A small network was trained on made-up records. Each row is its average activation on records with the value named, seen along a few directions.
Values that are neighbours, or in one group, have similar rows; names and order tell nothing.
In the rows, 500 means zero.
Random noise pushes rows far along 8 fixed directions. That doesn't count. These rows show it; they differ only by the noise:
[533 371 510 693 550 335 419 300 552 578 494 490 561 654 602 297 677 400]
[434 311 675 439 545 336 420 579 600 534 366 546 511 502 429 442 561 542]
[557 288 555 673 572 397 542 452 473 647 583 656 487 576 478 374 591 524]
[336 673 535 555 448 618 378 772 448 382 571 752 430 632 507 681 537 603]
[639 567 542 587 591 444 577 527 583 582 515 695 546 368 461 399 473 592]
[308 148 764 193 358 360 451 374 240 639 601 374 450 544 687 500 402 294]
[602 679 603 511 422 422 517 447 402 400 657 820 531 363 613 454 522 496]
[348 638 415 424 541 581 437 604 404 387 412 579 387 480 454 552 404 425]
[461 580 704 457 456 452 313 621 661 211 465 676 615 469 415 579 676 632]
[365 493 367 509 496 615 465 351 240 475 617 456 402 620 594 498 439 276]


REKOP, 18 values:
periz: [601 226 585 497 603 619 520 539 809 512 552 174 656 482 329 588 559 707]
beg: [521 764 480 649 506 332 419 536 710 494 361 581 539 431 644 397 595 531]
vudof: [511 409 681 476 418 539 320 282 546 103 727 378 755 504 401 556 746 531]
duni: [482 352 469 499 459 630 598 548 452 770 719 363 426 519 609 588 395 538]
zug: [239 205 640 482 525 447 335 650 582 324 233 501 382 649 183 584 720 547]
zot: [431 474 700 265 425 500 493 535 448 625 567 388 563 397 600 561 333 490]
gub: [506 589 643 572 396 447 497 772 447 551 481 836 415 533 496 577 532 660]
fani: [500 317 573 376 395 353 542 392 398 758 386 348 474 542 640 403 393 405]
fena: [398 507 546 414 457 450 429 697 465 518 304 560 352 591 429 573 462 523]
tolor: [366 280 627 276 338 333 602 559 238 627 526 548 273 510 723 544 447 409]
kob: [425 355 440 579 487 520 477 374 411 530 683 424 501 609 584 495 607 404]
tud: [493 261 436 505 520 591 563 518 544 804 470 191 536 714 421 529 412 562]
ran: [739 509 412 494 496 461 750 478 349 529 629 752 469 331 496 489 432 546]
nezag: [388 414 544 322 376 494 382 610 502 247 385 419 467 622 413 655 605 502]
begi: [742 626 342 559 465 340 623 222 427 464 423 523 538 402 609 299 495 352]
butak: [562 761 600 548 369 389 506 511 467 599 539 651 539 468 684 489 477 519]
vagu: [365 591 444 310 362 625 573 372 192 395 737 417 413 413 708 607 373 293]
sazu: [503 190 435 431 516 404 476 305 509 324 434 293 479 578 408 444 655 379]
The values of REKOP form a ring.
Going along REKOP from nezag by way of its neighbour begi, in what order are beg, fena, tud, ran, butak, vagu met?
Answer: tud, fena, butak, beg, vagu, ran
Which values are neighbours of periz? Give them in the order they are listed.
Answer: duni, tolor
Which values are neighbours of zot? Give them in the order they are listed.
Answer: vudof, zug

KASE, 22 values:
goref: [375 709 741 404 335 321 288 596 614 495 351 490 595 576 708 514 542 511]
rurop: [479 593 522 421 442 421 463 510 471 494 371 526 496 544 569 494 490 469]
dok: [421 477 522 409 424 557 504 616 470 589 478 379 450 611 601 595 417 531]
zeto: [681 768 512 578 485 605 595 504 568 500 746 608 604 333 619 553 472 610]
vivov: [531 525 386 479 462 425 525 388 399 436 423 505 438 499 505 441 492 391]
lud: [770 608 686 677 402 338 593 519 664 827 638 624 677 571 746 446 535 691]
geka: [383 433 488 369 583 395 385 418 542 163 255 487 463 332 270 405 604 350]
namuk: [491 290 492 441 618 549 473 354 629 361 482 304 566 424 317 461 573 465]
dagi: [551 141 587 515 455 440 601 439 381 647 600 542 463 632 443 496 556 531]
ginob: [568 676 408 650 648 366 549 587 648 538 339 695 431 338 468 339 514 546]
ravap: [654 377 656 423 520 353 560 425 527 455 426 643 566 322 354 392 498 570]
gasel: [513 476 624 309 431 372 584 695 539 615 409 551 447 364 539 551 370 609]
bet: [492 463 499 382 428 535 542 469 436 456 587 390 488 484 575 535 469 472]
migi: [597 457 553 465 469 644 653 631 518 779 692 400 569 536 591 622 341 653]
pokul: [269 561 580 322 356 737 476 657 125 303 768 723 381 458 463 812 379 504]
bib: [439 537 565 415 465 446 471 507 371 381 539 675 407 364 472 517 476 443]
pifa: [508 469 451 643 581 520 472 455 514 479 477 580 497 522 407 416 551 483]
tufes: [512 422 758 416 463 313 440 520 554 600 462 558 568 451 564 429 505 536]
botan: [649 534 499 474 454 602 622 551 517 408 648 581 524 348 416 584 468 603]
sezar: [498 445 578 435 535 461 481 430 594 592 538 379 599 424 579 451 462 471]
kekag: [497 703 343 572 584 514 479 420 477 601 383 477 480 504 566 369 422 374]
nef: [584 463 556 468 474 470 617 585 510 630 589 531 515 394 554 553 472 592]
The values of KASE form a ring.
Which values are neighbours of vivov? Give them in the order they are listed.
Answer: dok, dagi
Which values are neighbours of zeto? Give them in the order they are listed.
Answer: namuk, nef
Which values are neighbours of tufes? Give them in the order they are listed.
Answer: pifa, kekag
Which values are neighbours of rurop? Give them in the order they are listed.
Answer: lud, ravap
Fewest steps between goref and migi?
Answer: 7

GAMIV, 15 values:
dezok: [472 500 483 490 554 446 449 495 465 332 503 657 476 424 468 469 550 494]
renoz: [579 542 479 515 431 542 627 468 503 767 597 357 513 591 692 480 377 524]
vudov: [581 440 541 522 533 317 544 544 462 490 332 779 405 433 361 373 560 543]
tilog: [395 629 436 418 506 542 511 494 350 390 489 528 350 380 500 531 426 341]
guzel: [494 648 411 523 512 335 502 587 574 641 183 476 384 494 592 394 479 437]
gor: [499 267 641 374 528 318 617 480 453 942 483 441 513 462 637 357 292 469]
reva: [723 623 606 458 496 366 596 506 593 509 482 717 631 323 475 404 464 633]
vumog: [394 729 559 478 438 542 472 630 484 567 604 578 491 502 703 599 435 527]
beba: [531 390 341 557 626 572 595 454 603 606 471 294 473 471 434 464 423 507]
pelu: [547 570 600 612 433 490 517 643 632 689 608 517 539 544 635 566 557 663]
tev: [439 522 351 409 525 517 551 559 416 472 492 509 396 458 523 503 394 420]
totim: [470 365 514 759 541 630 499 571 462 685 695 560 524 736 458 557 550 607]
tizar: [813 540 508 818 482 487 602 275 495 589 709 634 649 509 540 374 650 535]
ton: [467 698 678 404 407 514 379 518 635 564 473 316 638 490 684 566 426 486]
tuf: [522 442 534 482 458 378 429 527 631 531 414 450 575 599 584 470 574 555]
Each value of GAMIV is a pair of two hidden parts, and every pair occurs once (5 first parts, 3 second parts).
vumog and dezok share the first part; vumog and vudov share the second. Which value has the first part of vudov and the second part of dezok?
Answer: reva
tev and beba share the first part; tev and tuf share the second. Which value has the first part of tuf and the second part of beba?
Answer: renoz
